These are the activations of a small neural network, seen along a few directions. Each row is one input.
Each table varies a few parts of the input and shows all the possible inputs, shuffled.
A made-up example of a description, with smaller parts first: one of 8 places around a ring, together with either a single point or one of 11 places around a ring or (one of 2 separate values, together with one of 6 places along a line).
Shared parts are said once, and a part with two or three values counts as separate values.

Other details of the inputs vary at random and push rows far along three fixed directions, the same in every table; ignore that.

Rows:
x1: [  9.9  17.4 -12.2   9.7 -12.3 -31.8   6.9  -7.9  49.1  37.3 -20.4  24.6]
x2: [-21.2  36.3  13.1   0.4  -5.8  -7.7  -8.3  24.8 -51.6 -42.0  37.3 -17.7]
x3: [ 14.7  25.6 -28.1  20.8  -2.2 -53.3  -6.4 -27.9  24.6  44.9 -10.5  59.6]
x4: [ 31.6   8.4 -36.3  45.0   0.4 -53.8   1.6 -23.0  24.0  25.2  -4.0  63.9]
x5: [ 15.4 -16.8  31.2 -52.6  -9.1  32.1   2.8  11.2  15.3 -12.9   0.9 -60.9]
x6: [ 29.3  -1.4  -2.4 -13.9 -38.1  -4.7  30.3 -13.1  76.9  25.1 -22.1 -26.4]
x7: [-28.8 -12.4  33.6 -20.1  41.0  14.6 -32.7  14.1 -68.2 -12.6  -4.5   8.8]
x8: [ 18.7 -51.2 -20.7  21.7  25.1  20.6 -11.5 -35.4 -16.9  14.1  -4.2  29.7]
x9: [ 21.5 -53.1 -14.8  16.1  17.7  21.8 -24.1 -29.4 -17.1  17.9  -0.1  24.3]
x10: [ 11.8  28.2 -34.5   4.5  14.2 -50.6 -29.6   2.6  35.2  49.6 -17.9  59.3]
x11: [ 20.6  -8.3 -18.9 -10.8 -33.0  -3.1  41.3 -13.5  78.5   8.2 -14.1 -21.6]
x12: [-26.5 -30.6  12.3  -8.8  15.2  49.6   5.8   3.8 -29.2 -26.5   3.1 -33.7]
x13: [-42.4  36.0  33.3  14.1   4.7  -8.2  11.4  34.4 -56.7 -47.8  15.6  -3.6]
x14: [ 10.9  37.1  -2.2 -12.4 -47.6   2.3  18.3  37.7  43.6 -22.7  21.3 -60.4]
x15: [ 10.0  49.7  27.8  -8.7 -46.4 -15.5  31.2  30.1  33.4 -18.4   8.1 -51.0]
x16: [ 13.0 -53.3 -16.7 -20.0   5.7  47.4  10.0 -44.4  11.8   7.9  -3.4 -18.2]
x17: [-34.5   4.5  -7.3  24.1  26.8 -21.0  -3.9  -2.0 -24.9   2.0 -11.9  51.7]
x18: [ -5.9 -41.7   1.7 -19.2  43.5  17.4 -38.5 -19.7 -20.1  37.5 -23.7  34.6]
x19: [ 22.0  60.2   5.8 -19.7 -22.1 -46.2   0.8  21.3   8.6 -16.4  27.4 -17.5]
x20: [ -0.2 -25.2   5.7 -27.0 -23.1  42.1  12.8  10.9  23.6 -18.6   6.3 -63.9]
x21: [-23.9  56.0 -31.2  31.4  -1.2 -54.6   2.7  33.5   9.1 -12.2   8.0  25.7]
x22: [-37.0  38.6  35.8  10.5  -1.3  -0.9  16.1  36.0 -54.0 -48.1  14.1 -11.7]
x23: [-35.1  -8.2   1.9  14.5  28.1  27.4 -11.2   7.6 -49.9 -10.2   0.9  10.5]
x24: [-27.0  17.3  28.2 -12.1 -13.8  24.0   1.6  44.0 -28.3 -52.1  26.8 -59.0]
x25: [ -7.7  61.0 -15.6  22.2 -12.2 -64.8  14.0   9.2  -1.1 -14.9  18.2  31.0]
x26: [-53.8  -0.4 -10.2  31.3  48.0  -7.1 -49.0  13.3 -67.9   7.2   0.5  61.9]
x27: [ 42.2 -59.3  23.5   0.1  -0.1  38.4   0.8 -46.0 -11.1  16.6 -13.3  -5.1]
x28: [  4.9 -49.1  21.1 -17.1   5.2  52.0   1.9 -33.1   1.0  28.4 -30.5  -8.9]
x29: [ 52.1 -64.6  15.1 -23.8  13.5  35.1 -16.4 -35.7 -11.0  16.0  -4.1  -9.2]
x30: [ 15.4  -1.0 -39.1  -0.2 -20.8  -1.8  21.2  -3.4  73.0  17.4  -3.8 -16.8]
Each input here is: one of 5 places around a ring, together with either one of 2 separate values or one of 4 places along a line.
Q: Change only the choice among 2 separate values in x27. List by row number the other rows that result.
A: x3
Q: A walk changes only the place on the ring of 5. It starts at x9 and steps to x8. List the rest of the walk in order.
A: x4, x27, x29
Q: A walk changes only the place on the ring of 5. It starts at x24 and steps to x5. List the rest of the walk in order.
A: x1, x17, x12

Rows:
x31: [-22.0 -23.8   8.1  -3.4  15.7  26.3  -3.8  -7.6 -19.4  -3.4 -12.0   3.2]
x32: [ -1.6 -19.3 -20.5   0.1   5.3  12.1   1.0  -9.5  17.0  12.9  -7.6   4.1]
x33: [-14.1 -43.6 -24.2   2.5  32.7  15.6 -12.7 -32.1  -1.9  31.1 -21.4  34.0]
x34: [ 38.2  -7.2 -25.0  -4.1 -17.3 -16.1  15.9 -20.2  58.6  26.0  -3.4   3.0]
x35: [ 23.8  -2.8   8.9  -6.1 -14.2   8.5  12.4  -3.2  15.1  -0.9   1.8 -20.4]
x36: [ 18.3  70.6 -34.2  31.0 -17.5 -88.3   3.9  17.1  37.2  14.2   8.8  46.9]
x37: [ -1.4 -27.0   4.5 -13.1  -4.3  39.9   8.7  -4.6   8.8  -3.1  -7.4 -26.2]
x38: [ -4.2  26.0  39.1  -3.0 -15.2   3.2  11.2  35.6 -45.4 -47.0  34.0 -40.3]
x39: [-30.4 -19.2  37.3   7.6  36.4  20.9 -21.1  -0.4 -94.3 -13.8   1.9  18.4]
x40: [ -7.0  35.4  16.3  -6.4 -25.0  -2.8  23.8  34.0   9.3 -32.6  14.1 -43.2]
x41: [-18.4  53.9   3.7   7.5 -13.8 -27.8  13.5  36.4  -3.8 -32.2  16.5  -8.4]
x42: [ -8.9  65.6 -12.8  15.2  10.3 -75.0 -31.6  20.6 -11.6  23.5   4.2  55.1]
x43: [  7.5  17.2   2.9   9.5  -8.3 -14.9  -3.5   5.7 -11.3 -14.1  12.1   0.0]
x44: [-31.9 -40.9 -13.8  18.1  51.4  16.5 -32.1 -24.4 -35.7  31.2 -27.0  62.9]
x45: [-11.1  -3.3  22.8   8.8  16.0   3.4 -16.7  -8.7 -45.4 -11.2  -0.9  18.3]
x46: [ -9.7 -14.8  26.3 -25.2 -17.2  40.0  15.4   5.6 -10.4 -37.8  14.3 -65.3]
x47: [-16.2   7.5  -5.3   1.7  23.4 -15.5 -26.9  13.5  -3.9  15.9 -12.6  30.6]
x48: [ 43.2 -55.3 -23.2 -14.6  -9.9  27.4   5.7 -47.8  59.5  46.0 -23.0  -3.0]
x49: [  0.3 -11.9   8.1 -13.2 -16.1  31.4  13.3   4.5  11.6 -17.0   5.3 -43.2]
x50: [ 45.7  -7.2 -19.0 -13.0 -32.2  -4.7  23.3 -14.6  66.0  12.3   2.3 -26.3]
Q: What do these inputs look like to the network?
A: one of 2 separate values, together with either a single point or one of 9 places around a ring
Q: Change only the place on the ring of 9 in x36. List by row number the other rows that result.
A: x34, x35, x38, x39, x43, x45, x48, x50

Rows:
x51: [  6.4  13.2 -26.6  20.2 -14.7 -21.3   5.8   1.6  35.8  14.1  -1.9  13.3]
x52: [  9.7   8.9  30.6 -12.7 -12.8   4.9  11.8   6.7 -21.3 -27.4  12.0 -30.2]
x53: [ -1.4 -14.5 -37.2  17.3  11.8 -18.0  -2.4 -26.9  27.6  33.4 -18.9  47.0]
x54: [  3.3  23.3 -17.2  20.2 -13.1 -25.8  13.8   6.0  32.8   3.8  -1.2   9.9]
x55: [-54.1 -14.3  14.4   4.7  53.8  15.4 -38.4  -2.2 -87.7  -3.8  -5.9  44.5]
x56: [ 34.5   4.4 -11.0  -3.6 -16.1 -15.5   3.5  -1.0  31.7   7.6   7.9 -10.8]
x57: [-16.1 -56.2  -0.4  -8.5  30.3  50.1  -7.6 -35.0 -31.1   6.9 -10.8   8.1]
x58: [ 10.0 -20.2 -20.6  -7.1  -6.0   5.3  -4.9 -14.3  47.7  34.2 -19.1   4.3]
x59: [ 22.6  -7.4  28.9 -16.4 -25.3  23.6  13.4   5.5  -5.0 -17.8  11.1 -47.9]
x60: [-18.9  48.2 -20.0  33.3   6.2 -45.5  -9.5  31.8 -18.2 -15.6  16.8  32.4]
x61: [ 14.2 -26.7  -9.1  -4.5  14.2   3.3 -12.4 -32.9  -3.0  24.2  -7.4  24.9]
x62: [ 12.0   8.2  33.4  -7.7 -15.7   8.1  12.3  11.8 -19.5 -24.0  10.1 -31.9]
x63: [-17.6  49.3  -3.6  10.2   2.6 -35.2 -11.0  40.7 -10.5 -16.0  16.1   8.0]
x64: [-12.9  17.7  31.5 -12.5 -10.9  11.7  10.2  26.0 -10.7 -27.7   6.7 -38.8]
x65: [  8.4 -33.9   6.8 -32.9  -4.2  38.8  15.3 -18.0  31.4   8.1 -15.3 -33.0]
Q: What do these inputs look like to the network?
A: one of 3 separate values, together with one of 5 places around a ring
Q: The inputs of x65 and x58 match in every part but the place on the ring of 5. If x53 is changed in the same way as x65 into x58, which row does it become?
A: x51
Q: Change only the choice among 3 separate values in x64. List by row number the other rows that result.
A: x54, x62
Q: Change only the place on the ring of 5 in x62. List by row number the other rows that result.
A: x52, x56, x59, x61
